Look-ups in named tables: a row name and a column name give one cell, copied from the table.

Boba:
|  | Kuvonu | Voderiv | Matalo | Pezolab | Muk | Fel |
|---|---|---|---|---|---|---|
| Lovum | -29638 | 6898 | -24745 | 35794 | 19727 | -44963 |
| Kol | -8716 | -25339 | 18062 | -28695 | 75415 | 22082 |
| Vaboli | 15154 | 40955 | 88271 | -67412 | 80456 | 41457 |
| Kop | -64147 | 48830 | 3436 | 31305 | -20125 | 2693 |

Kuvonu of Lovum: -29638
Muk of Vaboli: 80456
Kuvonu of Kol: -8716
Fel of Kop: 2693
Voderiv of Kop: 48830
Matalo of Kop: 3436
Muk of Kop: -20125
Voderiv of Lovum: 6898
Kuvonu of Kop: -64147
Matalo of Lovum: -24745
Kuvonu of Vaboli: 15154
Fel of Vaboli: 41457
Fel of Lovum: -44963
Matalo of Vaboli: 88271

Kepena =
|  | Kol | Febi | Pid | Gabu | Vos | Sed | Tas | Vuna |
|---|---|---|---|---|---|---|---|---|
| Fus | 6.34 | 4.18 | 6.21 | 2.35 | 5.33 | 8.06 | 6.32 | 2.51 |
| Sozuv | 6.74 | 8.63 | 6.11 | 8.57 | 0.89 | 6.91 | 6.52 | 6.96 |
| Tuneda | 3.72 | 6.40 | 5.90 | 0.86 | 9.12 | 5.32 | 7.59 | 6.18 |
| Pudeg | 5.26 | 8.38 | 6.90 | 7.13 | 8.88 | 7.88 | 6.16 | 2.33 |

Tas of Sozuv = 6.52
Pid of Pudeg = 6.90
Sed of Pudeg = 7.88
Gabu of Sozuv = 8.57
Vos of Pudeg = 8.88
Kol of Pudeg = 5.26

Table Dev
         Sadi  Fem  Ber  Sak  Kiz  Sil  Mog  Lizulo
Rure      120  110  196  151   48   61   51     206
Remebo    206  106  168  127   40   39   63     213
Pedaf      94   66  160  182  146  187  123      79
Babap     146   54  162  183  125  143  176      64
Zenev     188   69  181   69  153  141   28      67
Sot       184  195   26  119  116  166  154     110
Vagabu    176   47   49  109   66  103  190     162
Tad        83  172  142   57   34  170  177      99
Sikofol   132   61  105   89  203  182  177     199

What is the Mog of Rure in Dev? 51
What is the Lizulo of Rure in Dev? 206
What is the Ber of Babap in Dev? 162
What is the Kiz of Sot in Dev? 116
What is the Sadi of Sikofol in Dev? 132
What is the Sak of Sikofol in Dev? 89
What is the Kiz of Babap in Dev? 125
What is the Sadi of Babap in Dev? 146
What is the Sadi of Tad in Dev? 83
What is the Lizulo of Pedaf in Dev? 79
What is the Kiz of Vagabu in Dev? 66
What is the Sak of Remebo in Dev? 127
What is the Lizulo of Babap in Dev? 64
What is the Mog of Tad in Dev? 177
What is the Sak of Zenev in Dev? 69
What is the Fem of Sot in Dev? 195
What is the Lizulo of Sikofol in Dev? 199
What is the Ber of Vagabu in Dev? 49
What is the Sil of Vagabu in Dev? 103
What is the Mog of Sot in Dev? 154
Which row has the largest Ber? Rure

Fov =
fields: Fifit, Buvate, Mukepon
Dalap: [0.0, -0.3, 0.4]
Mepirut: [0.1, 0.2, 0.6]
Ler: [-0.5, -0.3, -0.1]
Disunid: [0.1, -0.3, -0.1]
Zozo: [-0.4, -0.5, -0.2]
Fimigig: [0.0, -0.5, -0.4]
Nulutoz: [0.1, -0.2, 0.1]
Zuteziz: [0.3, 0.5, 0.3]
Vubadid: [0.0, -0.1, 0.1]
Susa: [-0.1, -0.1, -0.2]
Pob: [-0.3, -0.6, -0.8]
Fef: [-0.3, 0.5, 0.1]
Fematat: [-0.2, 0.7, 0.2]
Gugu: [-0.2, -0.8, -0.7]

Fifit of Ler is -0.5
Fifit of Pob is -0.3
Fifit of Zozo is -0.4
Mukepon of Zuteziz is 0.3
Fifit of Zuteziz is 0.3
Mukepon of Ler is -0.1
Mukepon of Gugu is -0.7
Fifit of Susa is -0.1
Buvate of Gugu is -0.8
Fifit of Fef is -0.3
Buvate of Zozo is -0.5
Mukepon of Susa is -0.2
Buvate of Fematat is 0.7
Buvate of Susa is -0.1
Mukepon of Dalap is 0.4
Fifit of Disunid is 0.1
Buvate of Nulutoz is -0.2
Buvate of Mepirut is 0.2

Vavik =
fields: Tamopi, Zetisi, Gugu, Zor, Muf, Rop, Bes, Toge
Ruzagu: [38244, 32870, 23665, 82652, 70434, 92658, 4809, 74907]
Minerov: [60539, 39736, 42812, 60482, 88755, 71716, 33090, 73083]
Sib: [63031, 44672, 45207, 58189, 84770, 71497, 37793, 73266]
Nolapi: [56310, 49885, 46808, 63340, 58981, 66809, 50951, 43092]
Vovogu: [50662, 35705, 28359, 63993, 93436, 83978, 25569, 75449]
Liru: [36659, 51424, 60296, 58228, 38749, 42492, 50322, 64728]
Raduso: [54078, 57133, 54196, 58274, 54649, 53094, 53493, 54147]
Totodoz: [42089, 22804, 19952, 83285, 87759, 98550, 2606, 77692]

Rop of Ruzagu = 92658
Bes of Nolapi = 50951
Gugu of Liru = 60296
Zor of Raduso = 58274
Muf of Sib = 84770
Toge of Sib = 73266
Rop of Sib = 71497
Zor of Minerov = 60482
Zetisi of Liru = 51424
Gugu of Sib = 45207
Toge of Vovogu = 75449
Rop of Vovogu = 83978
Zor of Nolapi = 63340
Tamopi of Nolapi = 56310
Zor of Vovogu = 63993
Gugu of Ruzagu = 23665
Zetisi of Sib = 44672
Muf of Totodoz = 87759

Nokep =
|  | Zasuf | Suf | Darel | Deto | Sitare | Sovadu | Tobi |
|---|---|---|---|---|---|---|---|
| Pedin | 4809 | 1194 | 2292 | 8515 | 8121 | 9916 | 2774 |
| Dira | 6964 | 3634 | 124 | 8665 | 5761 | 7387 | 4704 |
| Dosezek | 3829 | 7096 | 2485 | 8962 | 5063 | 8869 | 2427 |

Zasuf of Pedin is 4809
Sitare of Dira is 5761
Sitare of Dosezek is 5063
Sovadu of Dira is 7387
Darel of Pedin is 2292
Deto of Pedin is 8515
Suf of Pedin is 1194
Tobi of Dosezek is 2427
Tobi of Pedin is 2774
Suf of Dosezek is 7096
Sovadu of Dosezek is 8869
Zasuf of Dosezek is 3829
Deto of Dira is 8665
Row with the largest Suf: Dosezek

Zutibon.tsv
	Nav	Dis	Lig
Dab	44	67	65
Pemoba	113	121	173
Giz	121	13	179
Mulo	48	183	137
Sef	79	120	147
Bagapa	188	141	86
Kun	56	35	118
Pim	62	25	72
Viseb	114	206	31

Nav of Viseb: 114
Lig of Sef: 147
Dis of Dab: 67
Nav of Bagapa: 188
Dis of Giz: 13
Lig of Viseb: 31
Dis of Sef: 120
Lig of Pim: 72
Dis of Viseb: 206
Nav of Kun: 56
Nav of Pemoba: 113
Which row has the largest Nav? Bagapa

Zud.tsv
	Pase	Veketo	Kot	Pizuk
Vudoneg	253	109	76	178
Rar	170	176	29	120
Rasebe	193	154	52	163

What is the Pase of Rar in Zud?
170
What is the Veketo of Rar in Zud?
176
What is the Kot of Rar in Zud?
29
What is the Kot of Vudoneg in Zud?
76
What is the Pizuk of Vudoneg in Zud?
178
What is the Veketo of Vudoneg in Zud?
109
What is the Kot of Rasebe in Zud?
52
What is the Veketo of Rasebe in Zud?
154
What is the Pase of Rasebe in Zud?
193
What is the Pase of Vudoneg in Zud?
253
What is the Pizuk of Rar in Zud?
120
What is the Pizuk of Rasebe in Zud?
163
Row with the largest Veketo: Rar

Table Datilop
        Diguk  Luvi  Lobapo
Gipo      186   131     171
Dek       199    90     199
Tis       224    74     107
Zonafo    213    85     136
Dofa      194   108     183
Nime      202    77     209
Ziru      220    52     178

Luvi of Dek: 90
Lobapo of Tis: 107
Lobapo of Dofa: 183
Luvi of Gipo: 131
Luvi of Zonafo: 85
Luvi of Dofa: 108
Luvi of Tis: 74
Row with the largest Diguk: Tis

Lobobe =
         Gese   Vit  Kogan  Munidek   Siv  Repe   Nuz  Kep
Mamutag   -35    63    516        9   -84  -362  -370  237
Nolu     -197   -38    551     -137  -211  -207  -249  389
Bib      -382  -415   -112     -141  -416   127   526  105
Siruvuf  -381  -435   -233      -97  -391   198   639    5
Kirug    -136   -24    465      -67  -144  -328  -225  280
Rom      -169  -247    341     -136  -435   -51    23  377
Siba      109   247    380     -214    81   -38  -621  327
Bon      -314  -359    156     -199  -484    39   255  316
Zur      -414  -424   -117     -157  -445   223   529  101
Serop    -426  -423   -116     -191  -456   296   517  119
Gata      -95    34    538      -31  -129  -296  -341  277

What is the Repe of Bon in Lobobe? 39
What is the Vit of Mamutag in Lobobe? 63
What is the Siv of Bib in Lobobe? -416
What is the Nuz of Siba in Lobobe? -621
What is the Gese of Siba in Lobobe? 109
What is the Kep of Serop in Lobobe? 119
What is the Munidek of Serop in Lobobe? -191
What is the Munidek of Rom in Lobobe? -136
What is the Kep of Zur in Lobobe? 101
What is the Repe of Zur in Lobobe? 223
What is the Siv of Siba in Lobobe? 81

